These are the activations of a small neural network, seen along a few directions. Each row is one input.
In each table, some parts of the input vary, and every possible input appears once, in random order.
A made-up example of a description, with smaller parts first: one of 4 places along a line, together with either a single point or one of 9 places along a line or (one of 3 separate values, together with one of 5 places around a ring).
Shared parts are said once, and a part with two or three values counts as separate values.
In the rows, zero is written as 128.

Other details of the inputs shift rows strongly along two fixed directions, in all tables alike. That doesn't count.

Table:
row 1: [ 98 106  61  69  71 130 140 125  88  46 100  91  83]
row 2: [160 139 192 214 195 113 137 140 194 198 177 154 152]
row 3: [197 165 171 231 170  78 115  93 157 167 177 155 173]
row 4: [141 126 131 217 137 108 125 135 138 132 170 105 118]
row 5: [107 117 145 190 162 119 157 148 190 139 177 122 102]
row 6: [155 132 106  67  99 134 119  87 105 123 107 153 142]
row 7: [ 74  63  52  60  83 159 165 134 130  98 105 100  67]
row 8: [ 82  83  59  79  85 150 143 134  84  77  86  77  82]
row 9: [170 172 200  77 165 161 112 120 106 199 104 158 201]
row 10: [113 131 135 209 144 110 146 156 151 118 172  88 100]
row 11: [140 140 131 212 149 105 124 129 127 130 154 100 130]
row 12: [124 139 133  48 130 183 130 120 118 176  98 139 148]
row 13: [109 125 114  52 128 172 146 120 138 165 108 135 125]
row 14: [ 89 158 150  49 108 136  85 152 114 155  84 177 155]
row 15: [183 155 185 237 177 101 110 123 141 182 173 134 173]
row 16: [103 112 138 205 151 119 150 156 172 120 174 105  96]
row 17: [112 133 140 180 160 120 163 147 187 151 174 114 109]
row 18: [101  96  59  66  72 123 140 110 102  34 103 117  80]
row 19: [147 119 152  58 126 165 112 129  92 152  85 148 155]
row 20: [131 118 148 209 146 116 130 156 152 133 168 112 105]
row 21: [131 133 148 210 148 107 126 144 142 111 171 111 116]
row 22: [148 143 124  69 113 133 120 108  86 109  93 130 153]
row 23: [140 204 180 218 155  49  85 129 183 158 173 194 167]
row 24: [129 135 145  47 134 169 137 127 112 159  90 137 160]
row 25: [144 206 190  75 133 112  61 122 122 182 101 214 205]
row 26: [114 187 195  66 147 141  84 146 150 215 102 209 195]
row 27: [134 200 195  77 137 126  64 137 119 193 100 207 203]
row 28: [ 98  79  67  77  71 147 131 143  86  59  96 100  75]
row 29: [126 130 130  62 133 171 131 118 111 167  91 132 152]
row 30: [147 156 126 201 138  81 140 115 156 103 175 121 118]
row 31: [127 103 121  69 119 165 134 122 111 156  94 130 143]
row 32: [124 138 138 202 150 122 132 141 146 148 165  99 114]
row 33: [ 78  66  57  69  77 162 154 139 113  93 100  91  73]
row 34: [108 101  39  77  72 118 140  97  89  49  90 102  88]
row 35: [ 66  58  63 205 110 105 177 169 182  67 171  76  25]
row 36: [188 186 180 222 177  75 124 103 160 153 177 150 173]
row 37: [ 62  69  49 212 118 100 181 152 170  72 161  57  38]
row 38: [133 120 140 204 143 120 131 141 146 149 167 106 116]
row 39: [ 94  81  68 225 102  71 147 142 128  14 158  66  55]
row 40: [200 165 180  88 147 141  92  86  96 189 105 174 210]
row 41: [158 127 146  63 120 157 105 121  82 139  85 151 161]
row 42: [149 146 199 211 202 113 141 136 194 188 180 150 157]
row 43: [150 155 124  64 115 150 108  98  93 139 101 140 153]
row 44: [ 91  64  62  81  77 148 141 135  83  78  88  84  84]
row 45: [143 152 132  58 120 167 109 111  88 154  96 137 157]
row 46: [132 144 129  65 114 155 123 126  92 125 103 126 142]
row 47: [ 22  96  61  54  72 121 134 167 147  85  91 137  71]
row 48: [151 128 115  72 102 144 111 101  92 128 104 138 143]
row 49: [150 160 191 209 199 110 150 137 192 196 180 138 159]
row 50: [ 98  85  59 221 100  61 155 128 141  10 161  80  53]
row 51: [156 133 117  64 102 135 116  99 109 112 105 163 135]
row 52: [158 151 127  62 120 145 106  93  82 138  86 142 167]
row 53: [161 126 117  70 106 126 116  96 100 106  94 160 144]
row 54: [136 112 143  61 129 169 127 131 115 157  90 149 148]
row 55: [136 124 137  73 121 149 114 122  84 112  92 135 149]
row 56: [125 116 143  68 126 158 122 130  95 125  92 131 143]
row 57: [159 139 181 217 191 113 140 127 190 210 179 144 159]
row 58: [157 122 126  75 109 136 107 110  87 111  90 146 146]
row 59: [ 70  61  67 215 105 109 167 173 165  62 167  67  31]
row 60: [113 134 141 198 154 120 155 154 171 141 173 102 110]
row 61: [128 130 155  57 129 170 119 131 104 143 102 142 146]
row 62: [117 114 149 205 161 115 146 150 163 128 162 111 117]
row 63: [138 137 129  71 118 147 123 123  83 120  93 123 151]
row 64: [147 151 103  65 107 137 121  86 106 122 105 146 140]
row 65: [ 89  87  68 219  98  79 147 146 137  19 169  68  45]
row 66: [188 168 191 226 171  95 104 124 157 164 182 153 159]
Each input here is: one of 6 places along a line, together with either a single point or (one of 2 separate values, together with one of 5 places around a ring).
- Changing only the place on the line of 6 turns row 19 into row 41. The same change can be made to row 38. Which row results? => row 4
- Changing only the place on the line of 6 turns row 32 into row 45. The same change can be made to row 10. Which row results? => row 46
- Which other rows does row 56 become when the choice among 2 separate values takes its other values? List them by row number. => row 61
- List by row number the other rows that have the place on the line of 6 in common with row 35. => row 2, row 5, row 7, row 13, row 17, row 37, row 42, row 47, row 49, row 57
- Which other rows does row 9 become when the place on the line of 6 takes its other values? List them by row number. => row 22, row 24, row 36, row 49, row 63
- Which other rows does row 59 become when the place on the line of 6 takes its other values? List them by row number. => row 20, row 28, row 35, row 51, row 66

Table:
row 67: [138 145 132  89 117 123 111 113 118 130 110 158 146]
row 68: [164 194 177  85 145 128  91 104 126 188 115 189 197]
row 69: [151 137 181  78 157 169 120 128 124 190 110 160 174]
row 70: [155 134 149 201 159  99 137 119 169 137 173 136 130]
row 71: [123 143 164  93 144 150 115 141 132 175 113 156 156]
row 72: [150 145 169 204 169 100 136 130 183 160 175 150 141]
row 73: [ 78  68  92 208 116 114 154 175 139  70 155  63  56]
row 74: [147 125 129  83 132 152 141 106 131 152 116 142 142]
row 75: [138 115 128 228 133  89 123 139 125  85 161  96 108]
row 76: [ 82 104 100 201 125  97 149 157 172  96 164 102  73]
row 77: [158 172 184  77 155 143 110 109 146 200 117 192 188]
row 78: [138 174 157 205 158  84 119 126 179 159 176 151 145]
row 79: [ 64 108  92  69  88 150 123 163 101 103  90 107  99]
row 80: [ 97 129  90  91  81 119 104 136  83  76  93 115 114]
row 81: [ 81 102 110  66  98 156 123 158 101 111  89 117 107]
row 82: [ 96  99  96  83 106 168 142 144  93 116 100  83 104]
row 83: [ 90  88  88  59  96 151 146 138 122  93  97 123  93]
row 84: [158 133 143 217 144 102 118 128 120 116 158 104 132]
row 85: [158 148 127  96 124 141 120  99  93 135 112 127 154]
row 86: [ 74 108  57 197  84  73 132 148 128  38 148  82  60]
row 87: [127 101  83  61  98 148 145 105 109 100 101 122 110]
row 88: [ 64 107  84  64  90 147 131 153 113 105  92 114  98]
row 89: [100 101  92  64 108 170 148 132 101 124  96  96 109]
row 90: [128 115 144 216 160 109 149 142 177 136 177 116 109]
row 91: [152 160 163 107 129 126  88 122  97 141 107 156 170]
row 92: [149 136 182 217 177 129 129 151 151 178 170 113 144]
row 93: [ 92  92 113  66 102 161 130 157  99 106  90 115 108]
row 94: [180 152 168  81 144 142 111  97 115 164 112 172 180]
row 95: [156 155 199  82 166 163 111 132 132 204 113 177 188]
row 96: [110  90  89  71 101 144 150 119 125  97 106 124 101]
row 97: [127 140 133 216 146  80 132 132 177 123 177 133 113]
row 98: [155 145 164 218 150  90 107 137 131 119 159 128 141]
row 99: [117 105  97 209 118  79 141 137 150  69 162 105  82]
row 100: [174 165 154  76 149 153 126  88 123 184 118 157 178]
row 101: [153 135 155  71 147 170 132 112 128 181 111 152 161]
row 102: [125 115  86  95  93 140 124 117  70  83  97  90 115]
row 103: [102  93  50 197  99  93 160 126 130  52 155  61  58]
row 104: [135 107  89  73  92 143 128 108  81  87  94 115 118]
row 105: [ 98 136 104  72 105 132 129 125 135 127 108 145 123]
row 106: [125  95  71  69  87 141 140 108  93  79  96 110 102]
row 107: [146 130 160  96 151 166 129 127 123 180 116 138 158]
row 108: [128 131 131 218 161 115 155 133 171 148 179  97 110]
row 109: [155 163 158  81 126 131  95 110 103 148 104 171 173]
row 110: [119 106  93  85  89 125 123 123  93  70  99 125 109]
row 111: [156 155 155 207 173 112 146 114 173 174 178 123 142]
row 112: [173 150 171 219 163  94 117 120 144 140 171 137 151]
row 113: [156 146 154  89 140 133 121 108 137 152 120 171 160]
row 114: [103 147 136 193 147 102 132 149 176 146 166 129 116]
- What do these inputs look like to the network? => one of 6 places along a line, together with one of 8 places along a line
- Changing only the place on the line of 8 turns row 96 into row 73. The same change can be made to row 72. Which row results? => row 93
- Changing only the place on the line of 8 turns row 68 into row 86. The same change can be made to row 103. Which row results? => row 85
- Which other rows does row 92 become when the place on the line of 8 takes its other values? List them by row number. => row 74, row 84, row 87, row 101, row 104, row 106, row 107
- A walk changes only the place on the line of 6. It starts at row 89 and steps to row 107. List the rest of the walk in order. => row 69, row 95, row 71, row 88

Table:
row 115: [ 54 108 110 183 137 100 150 167 153  77 148  81  76]
row 116: [174 142 166 194 149  83 119 129 143 108 149 158 150]
row 117: [122  76  88 198 100  74 144 136 140  67 150 106  89]
row 118: [149 172 161  69 157 151 148 106 157 191 121 167 183]
row 119: [146 123  99 207 128  69 136 116 153 120 147 123 116]
row 120: [108 153 111 212 135  89 123 125 132 109 153 100 130]
row 121: [131 127 124  67  87 151  94 147  69  93  85 135 129]
row 122: [147 125 175 178 169 114 148 150 176 136 155 153 134]
row 123: [168 150 180  99 124 148  82 131  94 189 114 161 184]
row 124: [139 145 137 208 153  94 102 121 133 165 137 130 151]
row 125: [111 128  67 192 103  70 156 118 145  61 154  94  94]
row 126: [112 129  80  55  78 115 116 102  93  48 103 132  98]
row 127: [ 66  81  78 197 132 114 152 156 159 121 138  80  73]
row 128: [113 132  53  62  71 131 128  86  98  70 108 123 103]
row 129: [129 154 170 165 171  95 153 140 181 138 162 141 136]
row 130: [ 78  94  70  64  87 167 140 154 112 136  90  97  83]
row 131: [164 210 202 125 151 117  82 131 109 172 134 159 188]
row 132: [131 186 169  78 147 175 124 134 133 211 126 144 174]
row 133: [141 105 147  54 126 173 125 112 136 171 117 169 142]
row 134: [232 122 189 170 214 189 176  90 111 190 162  74 171]
row 135: [124 130  88  69  83 144 102 126  79 139  82 123 126]
row 136: [161 147 166 154 177 121 143 120 183 213 143 163 164]
row 137: [ 93  76  95 211 108  90 121 149 119  78 141  90  93]
row 138: [147 154 200  84 153 178 107 159 123 186 114 164 166]
row 139: [104  82  94  54  96 164 139 132 123  73 104 137  81]
row 140: [100 152 138  59 142 171 132 122 124 173  98 137 164]
row 141: [ 92  83 141 202 151 123 139 163 160 144 155 106 110]
row 142: [132 188 205 149 173 132 117 159 154 189 158 141 159]
row 143: [ 85 112  89  41  97 145 145 123 127  75 110 125  82]
row 144: [193  74  81  91 111 181 169  74  32  68  98  36 113]
row 145: [124 121 142 218 140  91 106 149 123  85 142 119 122]
row 146: [ 97 103 151 203 159 122 135 170 156 113 149 114 107]
row 147: [120  83 134 190 143 106 163 150 180 133 164 123 106]
row 148: [122 114 160  61 122 183 118 155 115 188 107 142 147]
row 149: [202 172 194 131 154 126  84  98 125 153 138 197 182]
row 150: [116 104  86  48 108 165 137 105 134 149 100 144 106]
row 151: [134 150 130 192 134  56 134 128 148  76 157 124 120]
row 152: [143 121  76  61  88 135 108  84 100 122  92 150 121]
row 153: [167 122 138  68 106 143  96  91 103 143 110 175 157]
row 154: [105 150 137 205 142  72 111 140 127  87 149 108 123]
row 155: [114 160  93  62  82 147 112 122  79 117  97 115 135]
row 156: [ 87 115  63  48  90 161 157 107 133  98 115 117  88]
- Changing only one part turns row 138 into row 121. The same change can be made to row 150. Which row results? => row 152
- Changing only one part turns row 143 into row 126. The same change can be made to row 130. Which row results? => row 135
- What do these inputs look like to the network? => one of 2 separate values, together with either a single point or (one of 4 places along a line, together with one of 5 places around a ring)
- Which other rows does row 142 become when the choice among 2 separate values takes its other values? List them by row number. => row 131
- A walk changes only the place on the ring of 5. It starts at row 119 and steps to row 117. List the rest of the walk in order. => row 116, row 151, row 125
- A walk changes only the place on the line of 4. It starts at row 156 and steps to row 118. List the rest of the walk in order. => row 140, row 132
- Which other rows does row 139 become when the choice among 2 separate values takes its other values? List them by row number. => row 149
